[4762, 8446, 5178, 2576, 5997, 4567] => 5178

[[151, -31, 575, 16, -87, -205],
 [603, 286, 534, -403, 460, -952]] => 575

[46, 190, 50, 238] => 50

[547, 468, 799, 747, 102] => 799

[[132, 146, 228, 179, 36],
 [116, 113, 110, 114, 116],
 [125, 149, 201, 164, 61]] => 228

[[9, 256, -740, 91, -612],
 [313, -261, -25, -575, 84],
 [716, -219, 267, -852, 428]] => -740

[[2, 8, 4, 7, 2, 7],
 [5, 3, 4, 3, 5, 3]] => 4

[1755, 8283, 8713, 2969, 3995, 7321] => 8713

[-38, 29, 30, -30] => 30
---
[[-40 -42  46 -52 -49]
 [-34 -35  33 -43 -41]] -41

[[ 20 -24 -55 -31  -1  22]
 [-17 -45 -27 -17  15  18]
 [ -4  -2 -43 -26 -27  -8]] 18

[[-12 -13  21 -12  10 -36 -41]
 [-11  -6  12  -5   9 -18 -18]
 [ -8   8 -34 -48   5  45 -13]] -18

[[  3  -8   3  -1  -8]
 [ 40  24   8 -37  24]] 24

[[ -2 -17  10  10]
 [ -2  49 -48 -45]
 [ -2 -49  39  37]] -45

[[ 14  -9  13  21 -33]
 [ 15   2  -4  19 -43]] -43

[[ -7   6  33  -6 -29 -13]
 [ 42  31  19  12 -38   8]] 8

[[-40 -40  -2  -1  -5]
 [-34 -31   0   1  -4]
 [ -7  -9  -2  -2  -3]] -4

[[ 30 -28  15   9  22 -30  17]
 [-36  29  53  22  17 -35  14]] 14
---
(9453, 3394, 6075, 9031, 6899, 3105, 7008) yields 6075
(1876, 6003, 8421, 3188, 4438, 2747) yields 8421
(18, 77, 63, 31) yields 63
(2839, 5586, 5878, 6952, 8211) yields 5878
(57, 96, 23, 62, 95, 84, 97) yields 23
(3035, 6551, 3518, 4741, 4404, 9497) yields 3518
(-456, 647, -283, 158, -850, 818, 353) yields -283
---
[[ 231 -662  915  299]
 [-470 -534  470 -584]
 [ 943 -717 -481  779]]	470

[[1898 7870 2208 7940 6765 7794 1139]
 [5294 9369 5594 5718 9156 6213 1965]]	6213

[[ 94 127 107 348]
 [744 321 301 768]]	301

[[ 355 -333 -215  543 -752 -105 -959]
 [-486 -619 -550 -478 -416  784 -302]]	784

[[8846 8652 6217 8078 7493 3826]
 [6647 6173 2795 5224 5641 5520]]	5641

[[ -2 -48  13 -40   2  17]
 [-13  20  30  29  21  34]]	21

[[135 117 186  80  17 166]
 [109  37 151 150 247 154]
 [159 171 120 141 239 134]]	247

[[480 181 590 772]
 [229 387 521 259]
 [617 789 749 633]]	521
---
[[ -7 -14  44  15   4  42 -33]
 [-24 -40  33 -25 -33  44 -41]
 [ 39  36  37  42  25 -19  26]] -> -33

[[-40   0   0 -22 -17]
 [-41  -2  -3  22  24]] -> 0

[[-32 -54  51 -35 -40  54]
 [-30 -43  51 -36 -34  52]] -> -35

[[  6  25  14  49]
 [ 33 -15 -27 -36]
 [-33  50  48  36]] -> -15

[[-22  -8 -15  22]
 [ 43 -14   2  11]] -> -8

[[ 12   0 -11 -29  12  -7  15]
 [ -8 -46  24 -13  -5  12  13]] -> 12

[[ -3  18  36  -3 -33]
 [ -2 -11 -41  -1  41]
 [  2   1   2   2  -5]] -> -41
---
[[-663 -555  555  895]
 [ 641  549  117  519]] --> 117

[214 229  49 142 212 130 144] --> 130

[[200  97  36 176 124]
 [149  64  95 142 155]] --> 142

[888 504 167 570] --> 167

[[150  13 157 169  87 152  93]
 [181  50 166 144  56 200  90]
 [167  28 162 157  68 177  90]] --> 177

[ 41  65 228  91] --> 228
---
Q:
[[-0.113 -0.154  0.024  0.129]
 [-0.198 -0.165 -0.015  0.097]]
A: 0.129

Q: [ 0.4  1.3 -1.4 -1.0 -1.1 -1.7  1.5]
A: -1.0

Q:
[[ -97.6  137.8 -146.5  175.4]
 [ -91.1  -47.5   22.0  109.2]
 [-130.3  114.9  -43.4   73.1]]
A: 175.4

Q: [-178.2  -24.9  153.5   14.1   16.4]
A: 14.1

Q: [-1.0  1.1  1.0 -1.3 -0.7 -1.0 -0.2]
A: -1.3

Q: [ -4.902   2.747  12.453 -15.215   0.838  12.698  14.746]
A: -15.215

Q: [-0.01 -0.08 -0.02  0.15  0.01 -0.17 -0.19]
A: 0.15

Q: [-0.18 -0.17 -0.19  0.05 -0.07  0.17]
A: 0.05

Q:
[[-0.12  2.04 -0.10 -0.18  1.03  0.72]
 [-1.13  0.45 -0.68 -0.04 -0.91 -0.24]
 [-0.83  0.72 -1.05  0.87 -1.35  0.86]]
A: -0.18

Q: [-0.18  0.03  0.11 -0.02  0.16]
A: -0.02
---
0  3  8  1  7 ⇒ 0, 7

  61   238  -882   667  -768   585  -852 ⇒ 61, -852

7419  7879  5110  2286  9023  5242 ⇒ 7419, 5242

18  84  45  38 ⇒ 18, 38

671  471  383  675  387  457
354  432  208  959  310  573
⇒ 671, 573

3  4  3  5  5
3  4  5  4  1
3  5  1  4  7
⇒ 3, 7

7085  8523  9560  3091 ⇒ 7085, 3091

4305  9270  5311  4188  2678
4895  9192  5314  5167  2914
4951  9358  5400  5049  2924
⇒ 4305, 2924

162  189  151  247   55   85 ⇒ 162, 85

9338  3566  4109  1968 ⇒ 9338, 1968
---
[[2.0, -2.1, 1.6, -1.6, -1.4, -1.3, 0.0], [-1.1, 1.2, -0.8, 1.1, 1.5, 1.3, -0.2]] Out: 1.5
[0.04, 0.12, -0.17, -0.12, -0.02] Out: -0.17
[[1.153, -1.207, -0.508, 0.281, -0.394], [0.214, -1.365, -0.897, 0.080, 0.099]] Out: -0.897
[[-22.59, -29.87, -0.23, -54.69, 9.46], [-80.03, -52.21, -105.45, -33.85, -52.05], [34.35, 95.15, -100.69, -181.67, 146.17]] Out: -100.69
[0.046, -0.149, 0.178, -0.166, -0.011] Out: 0.178
[[-0.183, 0.067, -0.069, 0.007, 0.049, 0.164], [0.146, 0.216, 0.117, 0.116, 0.036, 0.204], [-0.061, -0.033, 0.055, 0.214, 0.093, -0.090]] Out: 0.214
---
[[-27 -19  23  24  24  24  24]
 [ 38  25 -40 -51 -46 -42 -42]
 [ 40  27 -46 -53 -48 -44 -47]] Out: -48

[-42  22  49  42 -47] Out: 49

[[ 36 -40  26  28  33  41]
 [ 11 -12  10  11  10  12]
 [-23  30  -4  -7 -21 -29]] Out: -7

[-10  -7  11  22  -9  49] Out: 22

[-15 -46 -19  -3] Out: -46

[ 14 -13  24  51 -37  43] Out: 51

[ 50 -35  28 -45  11] Out: 28
